Input:
[[-121 -200 -371 -843  374 -107]
 [ 605   53  -97 -164  331 -140]
 [-126  209 -377  688 -153 -134]]
Output: 209

Input:
[[5 4 6 4 4]
 [2 5 5 5 7]]
Output: 5

Input:
[[  9  86  96 206 211 156]
 [ 39 220 172 166  55 167]
 [ 59 180 135   8 129  88]]
Output: 180

Input: [ 47   6   5 -20 -11 -46   7]
Output: 6

Input: [555 868 206 583 180]
Output: 868

Input:
[[  26   29 -642   -2  784   47]
 [ 807   59  352 -157  995   -2]]
Output: 59

Input:
[[47 32 64 46 28 48 44]
 [37 61 95 42 14 89 73]
 [28 70 15 80 76 30 21]]
Output: 70

Input: [ 26 304 927 161 683]
Output: 304

Input: [ 36 -14  -7 -39  -5 -11  -4]
Output: -14

Input: [ 819  194 -437 -869]
Output: 194
---
[[-26.3, -30.9, 16.5, 10.5, -16.8, 6.4, 7.1], [-14.3, -7.8, -68.3, -2.8, 26.8, -21.5, 4.1], [15.7, 51.9, -6.5, -69.2, 15.2, 2.5, 3.4]] Answer: -26.3
[[1.3, 9.8, 16.3, 1.5, 4.9, 3.5], [-26.8, -68.3, -27.2, -66.6, -44.7, -1.9], [-17.2, 8.6, -10.3, 8.8, 17.0, 5.8]] Answer: 1.3
[[-8.5, -30.0, -71.4, 15.4, -37.3], [-25.8, 67.0, -16.0, 38.2, -13.8], [-42.2, -47.8, 54.9, 0.4, 12.7]] Answer: -8.5
[[41.5, 53.7, -60.0, -72.6, 18.9], [-47.1, -51.8, 52.2, -63.0, -8.8], [-59.7, -13.5, -45.8, -68.9, 29.8]] Answer: 41.5
[[-39.8, 16.8, 25.7, 62.1], [-34.6, -21.9, 41.3, -8.6], [-17.1, 7.2, 30.9, 32.4]] Answer: -39.8
[[-33.4, 18.5, 75.1, 7.0, 5.6], [25.1, 13.2, -44.4, -53.1, 62.2], [-9.6, -10.4, -43.2, -5.5, 32.3]] Answer: -33.4
[[-11.2, -4.3, 67.8, 0.7, -3.4], [4.3, -6.8, 0.0, 28.0, -1.2], [4.9, 10.7, 4.8, -10.4, 5.3]] Answer: -11.2
[[3.8, -5.5, -7.0, 2.6, -3.4, 3.9, 5.8], [19.1, -14.8, -41.8, 20.8, -20.1, 34.1, 30.2], [10.8, 52.8, 35.5, -64.6, -26.5, -29.2, -18.0]] Answer: 3.8
---
Q:
[[48 33 49 41 49 42 43]
 [62 48 37 26 50 56 54]
 [33 35 64 70 46 33 38]
 [65 67 42 39 41 59 60]
 [37 52 48 59 61 54 48]
 [43 58 60 71 41 44 48]
 [23 22 64 69 56 30 31]
 [13 32 77 97 50 24 30]
 [62 40 45 30 40 46 49]]
A: 49

Q:
[[2 4 2 5 8 2]
 [3 4 5 6 4 5]
 [3 5 3 3 6 6]
 [4 4 5 3 3 2]
 [4 6 5 1 3 5]
 [5 5 4 5 4 4]
 [5 3 5 5 3 4]
 [3 4 4 4 6 2]
 [6 4 4 5 4 5]
 [2 6 6 5 2 4]
 [3 6 6 3 2 4]]
A: 4

Q:
[[4 6 4 5 3 7 5 5 6 4 5 4]
 [4 6 4 5 3 7 5 5 6 4 5 4]
 [4 5 5 4 3 8 5 5 5 5 5 3]
 [5 5 4 6 6 1 4 5 4 4 4 6]
 [4 4 5 4 3 8 5 5 4 6 5 3]
 [4 6 4 5 3 7 5 5 6 4 5 4]
 [5 6 4 6 4 3 5 5 6 3 5 5]
 [5 6 3 6 4 4 5 5 6 3 5 5]
 [4 4 5 4 3 8 5 5 5 6 5 3]]
A: 3

Q:
[[  9 -14 -13 -11   8  -1   4 -17]
 [-10   5  -2  26  11  15 -24  -8]
 [-30 -23  11   7  16  -1   7  -9]
 [-19   3   6  -6  -5  24 -15   3]
 [ 34  19   4  -7   7  -7  13   1]
 [ 23  -9   5 -12 -26 -19  19   8]
 [ 13  -3 -13  29  14 -40   9   9]
 [ -7  27  31  -5 -35  18 -11  11]
 [  1   5  -7 -22  19   9   8 -31]]
A: -31

Q:
[[4 3 3 4 4 3 4 3 3 3 3 3 3 3 2]
 [4 3 3 3 3 3 3 4 3 3 3 3 3 3 3]
 [3 4 3 3 5 2 3 4 3 5 3 3 3 3 3]
 [3 3 2 3 4 3 3 3 3 2 3 3 4 3 3]
 [4 3 3 3 2 3 7 4 3 2 3 3 3 3 2]
 [3 3 3 3 4 3 4 3 3 2 3 3 3 3 2]
 [1 3 3 3 2 3 1 3 3 4 3 3 4 3 3]
 [2 4 3 2 2 3 2 3 3 3 3 3 3 3 3]
 [3 3 3 3 4 2 3 3 3 4 3 3 3 3 3]
 [3 3 4 3 1 3 5 3 3 4 3 3 3 3 3]]
A: 3
